These are the activations of a small neural network, seen along a few directions. Each row is one input.
In each table, some parts of the input vary, and every possible input appears once, in random order.
A made-up example of a description, with smaller parts first: one of 2 separate values, together with either a single point or one of 9 places along a line or (one of 4 places along a line, together with one of 5 places around a ring).
Shared parts are said once, and a part with two or three values counts as separate values.

Other details of the inputs shift rows strongly along two fixed directions, in all tables alike. That doesn't count.

Rows:
r1: [ 14   7 -40   8 -17 -38 -32 -18 -23 -54 -17  -6]
r2: [-41   7  64 -19  19  14 -14  13  22  12 -36  -1]
r3: [ 10   1 -30 -14 -13 -35 -48 -13 -20 -58   8  12]
r4: [ 31  13 -56   1  16 -15 -37  -4 -17 -38 -18 -25]
r5: [-11 -16 -18  23  19   4  30  -7 -24  48  25 -23]
r6: [ -6  17  54 -23   2   9  -4   1  32  35 -52  20]
r7: [ 33  16 -50 -23   5 -16 -14 -20  16 -39 -11 -35]
r8: [ 16   7  44   2  25  17 -17   0  44  25 -42  21]
r9: [  4 -23 -28  31   8   1  28  10 -21  45  42 -31]
r10: [  9   2  19  17 -17  10  46  20 -40  12  52  -1]
r11: [-32 -11 -15  13 -10  -9  15  -3 -21  34  68  10]
r12: [-16  -4   6   8 -11  10  35  31 -15  15  66 -26]
r13: [ 12  32 -22 -20  -1  -4 -30  16 -12 -69   6 -19]
r14: [-19  23 -31 -36 -10  -7 -38 -16  -7 -59   4 -13]
r15: [  9 -24 -16  21  -4  20  53 -27 -12  28  42 -13]
r16: [ 25  -2  21  18 -24   7  43   7 -16  24  38  15]
r17: [-32 -20  36  19  -2   0 -23 -13  15  27 -62  18]
r18: [ 25  15  -3  23 -19  15  40  20 -12  28  56  10]
r19: [-31 -17  63  13   6  15 -33   6  18  -7 -27  20]
r20: [-14 -14  19   0  28  -6   6  23  48  21 -53  22]
r21: [ 18  -4 -19  43   9  16  40  -4   2  26  52 -12]
r22: [ 12  -6  11  -1 -33  20  47  -2 -16  34  32  11]
r23: [-16 -17 -25  39 -19 -12  23  12 -14  37  46 -15]
r24: [ 21  36 -23 -46 -16 -12 -19  20 -13 -46 -13 -24]
r25: [ -5  -4  18  -1 -22  23  44  11 -33  25  32  -1]
r26: [ -8  14  -2  -8 -15   9  48  13 -35  25  55 -14]
r27: [-24  -4  35  16  15  -3 -51  17  28  14 -26  34]
r28: [-11 -29  32   8  27  14 -18 -12   8  35 -67  -1]
r29: [ 18 -20   4  36   9   8  43 -17  -3  22  35  -8]
r30: [  1   7 -46 -27 -16 -34 -50   1  -2 -41   8  -4]
r31: [-16  -9 -34  15  13  -6  67   4  -5  29  41  11]
r32: [-10   1 -28 -34 -23   3 -38 -18 -16 -67  -3  -7]
r33: [-17 -25  22  -1  23   4  16   0  32  15 -62  34]
r34: [  1  13 -16 -42 -17   0 -20  -8 -23 -68 -11 -18]
r35: [ 43  22 -41 -42  -4 -14 -17 -18  11 -33  -4 -17]
r36: [ 12 -29 -14  44  11   0  32  -4 -37  29  40 -16]
r37: [-35   1  49  17  13  22 -42  19  32   0 -21  16]
r38: [-10  -7  24  16  36   2  -1  25  47  16 -55  35]
r39: [ -6  20 -52 -14 -11 -35 -30 -23 -14 -37 -24 -14]
r40: [ 41  15 -42 -44 -13  -3  -7 -42  -7 -42  -9  -5]
r41: [ -6  20  62   0  14  21 -17  36  19  16 -45  14]
r42: [-42 -10  51  -3   6  17 -38  19  40  12 -27   5]
r43: [  8   4  -7   0   4  11  49 -22  -3  45  53   0]
r44: [ -2  -2 -39 -31 -21 -22 -46 -22 -19 -49  -5  12]
r45: [ 27   1 -48 -15   9 -34   2  -7  -1 -62 -26  12]
r46: [  4   8  53 -17  -2  10 -10  22  41  34 -47  13]
r47: [-18  -7  74   2  11  11 -16  18  12  -7 -33   6]
r48: [ 18  -9  60  -1  19  11  -8 -16  32  20 -43  25]
r49: [  1  -5 -20  18   9  10  52 -24  -3  36  49 -19]
r50: [ 14  20 -55  10 -12 -29 -41  -4 -12 -47 -13  -8]
Each input here is: one of 5 places around a ring, together with either a single point or one of 9 places around a ring.
The inputs of r33 and r38 match in every part but the place on the ring of 5. If r15 is changed in the same way as r33 into r38, which row does it become?
Answer: r21
A walk changes only the place on the ring of 9. It starts at r49 and steps to r5. List the rest of the walk in order.
Answer: r39, r11, r14, r2, r26, r6, r43
A walk changes only the place on the ring of 5. It starts at r35 and steps to r8. List the rest of the walk in order.
Answer: r48, r40, r43
List by row number the other rows that have the place on the ring of 5 in common with r1.
Answer: r3, r10, r16, r19, r29, r36, r45, r47, r48

Rows:
r51: [-19   0   1  -2   4  -9 -33   7  16   2 -21   7]
r52: [ 1  3  9 -4  3  5 10 15  9 25  7 -3]
r53: [ 4 -7 24  4  0 11 21 18  9 21  4 12]
r54: [ -3  16 -51 -16  -8 -25 -20   0 -16 -48   5  -4]
r55: [-27 -12  43  -7  14   9 -34  -7  23  19 -43  -3]
r56: [-16   1  25  -1   1  16  22  -4   7  24   7   1]
r57: [-17   7  40   6  27  12 -20  17  28   8 -48   4]
r58: [-11   1  40   7  21   6 -30  16  37  16 -44  -8]
r59: [-14  -3 -16  -3  -5   1  12 -12 -27  -9  31 -16]
r60: [  5  18   3 -23   9  -6   0  11   9 -13 -24   0]
r61: [ 17  -3 -55   1   8 -31 -15 -25   8 -28 -19  -1]
r62: [-14 -13 -14  -1 -12   1   8  -5 -24  12  30 -15]
r63: [ 28  22 -31 -29 -28 -13  -7 -16 -22 -45   1  -6]
r64: [ -8 -13  20  10 -12   4   1  -5 -18  15   3   7]
r65: [  1  -9   0  11 -13   3   7 -13 -29   1  34  -5]
r66: [ -7 -12 -13  18  -7  -4   7   4  -6  -4  40   8]
r67: [ 24  22 -16 -26 -15  -3 -14 -20 -12 -40  -5  -1]
r68: [  3  15 -52 -14  -6 -20 -34  -7  -7 -42  14 -14]
r69: [ 14  18 -35 -12  -4 -14 -23   9  -3 -32 -10 -24]
r70: [ -5   2  10   5  -1  -9 -30   6   4  -7 -23  22]
r71: [ 18 -25 -47  55   3   6  72  -1 -24  44  71 -13]
r72: [ 32  22 -39  -7 -13 -16 -19   5 -22 -48   0 -10]
r73: [ 17  -4  23  -3  34  -6   3 -12  37  27 -62  13]
r74: [ 19   9 -14  22  -7   1   8   7 -19 -10  32  -9]
r75: [ 24  11 -41 -13 -11 -16 -13   9 -13 -54   2 -13]
r76: [-39 -23  11  53   3  18  52  17 -11  64  76  10]
r77: [-16   1  43 -17   2   7 -17  -2  33  24 -48   4]
r78: [ -4 -20  29  32   5  31  57  21  -4  57  59  14]
r79: [ 9  3 29  8  0  6 18 15  2 26  3 15]
r80: [-11 -15  20 -12  -5   1 -19  -6  -2 -11 -28   7]
r81: [  4 -11  22  -3  21   8  -2 -27  33  29 -66  15]
r82: [  0  17  14 -19  20   7  -5   8  14  -6 -25   6]
r83: [ -8  -4  49 -13   5  19 -13  -4  30   7 -45  18]
r84: [  6  22 -26 -37 -13  -8  -5 -12  -9 -36 -11  -8]
r85: [ 39  29 -32 -24  -6 -12 -11  -5 -16 -46   7  -5]
r86: [-4 -2  5 21 -2 -8 -7  1 -4  1 20 11]
r87: [  0 -12  21  25   6  10  14  18   8  12  16   0]
r88: [ -3 -15 -12   2 -14   3   8 -14 -23 -14  35  -8]
r89: [-2  2 20  2 12 12 12 12 16 31 11 -4]
r90: [ 13 -19 -40   8   3  -9  23 -34 -23   7  13 -10]
r91: [-19  -9  -9   1 -11  -2  18  -5 -26   3  27 -11]
r92: [-20 -19  16  21  -3   2   2  15   6  18   9  22]
r93: [ -7   9  19 -20   3  11 -20 -10  23   5 -29  -2]
r94: [  5  -7  -5  -4 -25   5  29  -3  -9   1  29   1]
r95: [ -9   8  17  -2  16  -3 -15  19  15  -7 -39  -2]
The inputs of r93 and r68 match in every part but one. If r83 is changed in the same way as r93 into r68, which row does it become?
Answer: r66
What is each input in this table made of?
Answer: one of 5 places around a ring, together with either a single point or (one of 2 separate values, together with one of 4 places along a line)
Change only the place on the line of 4 in r70. List by row number the other rows that result.
Answer: r51, r54, r92

Rows:
r96: [  0   1  -9  -3   5  -3  -5  -1  14  -6 -14  -4]
r97: [ -4   5  -9  -4  11  -4  -4  -5   8  -2 -17   2]
r98: [  5   2   2  -4   4   2   0 -15   0   2 -13   2]
r99: [ 16   1  -6  -5   5  -5  -8   0   8  -5 -20   2]
r100: [-30 -24  34  38 -14  29  64  21 -14  81  78   4]
r101: [-13  -7   2  -2  -7  -5 -13  -1  -4  -9  -5   8]
r102: [  4  11   9 -17  -3  -1 -13   4   6 -26 -17   8]
r103: [ 20  10 -67   4 -21 -14   8  -3 -44 -44  70 -20]
r104: [ 12   4  -3  -1   5  -9  -2  -2   5  -1 -16   4]
r105: [-10   2   4   4  -1  -2 -21   4  -1  -4   1  -4]
r106: [  2   1 -11  -8  11  -4  -9  -2  12  -8 -15  -4]
r107: [  7   1   3  -7   5  -2  -3 -15   3  -2 -13   0]
r108: [  8  -2   3  -5   0   3  -5 -11   8  -3 -16  -3]
r109: [ 10  -2  -1  -8   3   3  -4 -12   4  -3 -10  -2]
r110: [ 13   0  -4   3  -1  -3   0   2   8   1 -12   0]
r111: [  9   5  -4   2   5  -4   1  -3   2   4 -17   7]
r112: [-23 -13  54  10  13   7 -25   8  27  13 -45  24]
r113: [-16  -4   3  -1  -7  -3 -16   0  -3   0  -1  -1]
r114: [-24 -19  34  45  -7  30  62  25 -14  80  84   0]
r115: [  5  14   9 -10   1   1 -13   8   5 -19  -6   0]
r116: [  2   2  -5  -5   2  -1   0   3 -14 -16 -11 -16]
r117: [ 25  18 -79 -28 -35 -18  17  -8 -50 -58  67 -20]
r118: [-19  -6  42   1  27   3 -14   3  36  26 -53  14]
What is each input in this table made of?
Answer: either a single point or (one of 2 separate values, together with one of 5 places around a ring) or (one of 3 separate values, together with one of 4 places along a line)
Change only the choice among 2 separate values in r103. List by row number the other rows that result.
Answer: r115
Change only the place on the ring of 5 in r114. List by row number the other rows that result.
Answer: r100, r102, r115, r117
